These are the activations of a small neural network, seen along a few directions. Each row is one input.
In each table, some parts of the input vary, and every possible input appears once, in random order.
A made-up example of a description, with smaller parts first: values(2) and (point or ring(9) or (line(6) and ring(8))).
Shared parts are said once, and a part with two or three values counts as separate values.
In the rows, zero is written as 128.

Other details of the inputs shift rows strongly along two fixed directions, in all tables alike. That doesn't count.
These rows show it; all are for the same input, with only those details redrawn:
[143 146 171 105 105 127 161  95 119 118 171]
[115 148 141 167 196 122 130 193 158 150 119]
[151 144 179  92  83 127 166  71 110 111 185]
[169 141 177  81  65 114 170  57 112  99 190]
[101 153 167 138 156 148 151 141 125 147 150]
[119 150 170 125 132 140 155 120 122 136 162]
[211 127 108 145 145  43 124 167 190  98 120]
[ 81 158 176 142 165 167 152 143 118 158 153]

Table:
R1: [185 114 126 118 118  82 130 127 181 135 124]
R2: [ 77 165 182 140 163 195 158 129 111 153 145]
R3: [104 133 145 133 168 117 120 170 153 118 126]
R4: [137 110 148 111 112 109 151 125 153 162 157]
R5: [ 98 220  32 103 173 187  88 245 187 201 163]
R6: [126 127 116 187 131  88 130 189 119 146 116]
R7: [188  85  77 119  96  69 106 121 123  96 107]
R8: [133 106  99 137  99 126 113 117 115  85 112]
R9: [103 153 146 145 106 158 110  97  85  99 108]
R10: [101  95 119 119 165 111 127 178 157 122 147]
R11: [100  97 109 132 104 114 137 121 100 163 125]
R12: [154 138 115 178 114  88 125 154 120 122 109]
R13: [172 108  85 126 178  86 115 156 197 128  79]
R14: [177 135 107 163 106 111  99 110 135 130  75]
R15: [120 105 154  59 111 158 148  73 100 124 172]
R16: [167 112 100 125  85 115  96  84 112  65 110]
R17: [ 91 120 145  98 150 153 144 106 128 163 137]
R18: [ 13 134 150 180 159 167 127 193  84 168 122]
R19: [184 139 125 147  70 100 136  99 108  93 120]
R20: [141 121  92 177 137  68  95 192 147 100  79]
R21: [136 115 128  93  48 147 148  32  79 120 130]
R22: [ 91 122 181  84  97 133 156 105 108 117 188]
R23: [134 107 126 145  75 101 137 126 115 161 130]
R24: [169 124 129  83 122 125 123  56 144 114 123]
R25: [162 124 106 162  97 112 119 127 138 138  84]
R26: [140 118 108 119 113 152 107  83  85 109 103]
R27: [144 108 130  85 116 131 131  97 146  77 147]
R28: [189  92  63 147 113  48 101 138 156 121  78]
R29: [132 102 106 122 168 100 112 167 173 101 125]
R30: [114 109 126 104  90 172 135  76  69 120 127]
R31: [120 211  31  92  57 189  99 155 113 174 183]
R32: [ 99 155 142 167 209 170 107 165 166 179  83]
R33: [110 127 144  93 172 184 117  98 113 129 125]
R34: [117 133 157 137 149 116 155 160 136 149 162]
R35: [ 75 112 127 133 105 159 126 114  82 117 138]
R36: [160 124 125  92  50 139 129  10  81 107 122]
R37: [ 75 136 147 122 186 191 111 124 128 119 127]
R38: [131 134 151 123 132 154 144 111 153 154 127]
R39: [217 144 101 169 104  71 101 121 133  83  87]
R40: [119 136 127 150 189 117 109 189 176 109  94]
R41: [156 144 154  98 118 123 117  87 140  72 132]
R42: [ 59 147 145 167 136 174 123 144  89 129 104]
R43: [112 149 141 171 199 125 131 195 158 153 119]
R44: [159  77 105  92 150  82 128 155 156 123 142]
R45: [ 83 178 185 143 174 199 141 114 106 147 136]
R46: [170  86 100  97 135  57 134 140 177 134 128]
R47: [107 129 123 174 121 134 126 146 120 174 100]
R48: [163 100 106  98 163 119 119 135 158 110 111]
R49: [ 52  99 132 127 127 173 140 134  61 169 143]
R50: [ 73  96 117 139 114 136 128 149  94 128 141]
What do these inputs look like to the network?
Answer: values(2) and (point or (line(4) and ring(6)))
The inputs of R43 and R12 match in every part but the values(2) part. If R13 is changed in the same way as R43 into R12, which row does it become?
Answer: R21
The inputs of R38 and R25 match in every part but the values(2) part. If R15 is changed in the same way as R38 into R25, which row does it become?
Answer: R7
A walk changes only the ring(6) part. It starts at R49 and steps to R11. List the rest of the walk in order.
Answer: R23, R6, R18, R50

Table:
R51: [109 111 108 171 220 110 109 223 169 138  90]
R52: [228 118  96  78  77  57 121  97 182  78 138]
R53: [147 126  72 172 174 110  91 190 173 142  71]
R54: [ 68 123 151 137 171 153 129 158 130 150 132]
R55: [156 125 108 172 138  97 113 157 150 127  91]
R56: [134 136 137 138 145 107 123 155 155 119 130]
R57: [101 115 131 140 136 141 130 119  96 133 116]
R58: [199 122  78 120 143  60  94 168 200  95 110]
R59: [110 113 126 139 117 124 127 124 120 131 110]
R60: [ 85 147 166 129 107 178 149  81  67 137 147]
R61: [148 136 120  99 136 128 128 113 138 118 142]
R62: [123 142 136 105 144 156 131 118 129 146 140]
R63: [ 90 120 138 154 200 140 126 177 140 166 106]
R64: [172 127 142 110 107 100 139 113 137  89 151]
R65: [204 125 154  70  34  79 158  44 135  75 174]
R66: [ 99 144 147 108 138 180 141 110 126 154 151]
R67: [195  91  76 147 117  38  93 158 171  85  87]
R68: [208 117 110 118  60  57 115  96 141  70 127]
R69: [116 108 116 162 147 124 119 149 131 143  95]
R70: [128 104  92 175 176 101 102 194 145 121  78]
R71: [ 83 148 144 104 107 198 139  73  70 140 150]
R72: [ 84 146 131 129 182 177 123 164 132 146 133]
R73: [229 114  77  96  57  56 109  91 162  73 115]
R74: [ 61 156 192 116 138 197 164  92  79 153 170]
R75: [140 130  85 134  85  99 127 160 118 148 147]
R76: [ 26 131 170 156 198 202 147 160 113 192 128]
R77: [104 139 129 111 107 178 128  99  91 122 141]
R78: [ 99 121 197  56  65 176 180  15  59 118 203]
R79: [ 85 147 131 131 141 187 123 119  96 161 120]
R80: [141 132 137 150 155 114 132 154 159 137 121]
R81: [151 133 112  97  77  99 148 137 130 142 186]
R82: [176 129 132 129 136  89 130 135 153 119 124]
R83: [ 61 152 172 135 104 190 150  93  78 151 142]
R84: [ 81 142 137 171 162 164 123 163 105 141 110]
R85: [116 113 117 154 182 102 120 186 173 142  99]
R86: [154 105 122 127 105 105 125 105 113 119 113]
R87: [104 141 129 175 167 142 116 164 119 156  93]
R88: [151 132 147  51   9 150 142   7  78  86 185]
The inputs of R86 and R63 match in every part but one. If R75 is changed in the same way as R86 into R63, which row does it become?
Answer: R81
What do these inputs look like to the network?
Answer: values(2) and (point or (values(3) and ring(6)))
Which other rows does R61 become when the values(3) part takes its other values? List them by row number.
Answer: R74, R78
Which other rows does R77 become when the values(3) part takes its other values? List them by row number.
Answer: R70, R84
Which other rows does R77 become when the ring(6) part takes its other values? List them by row number.
Answer: R53, R71, R73, R79, R88
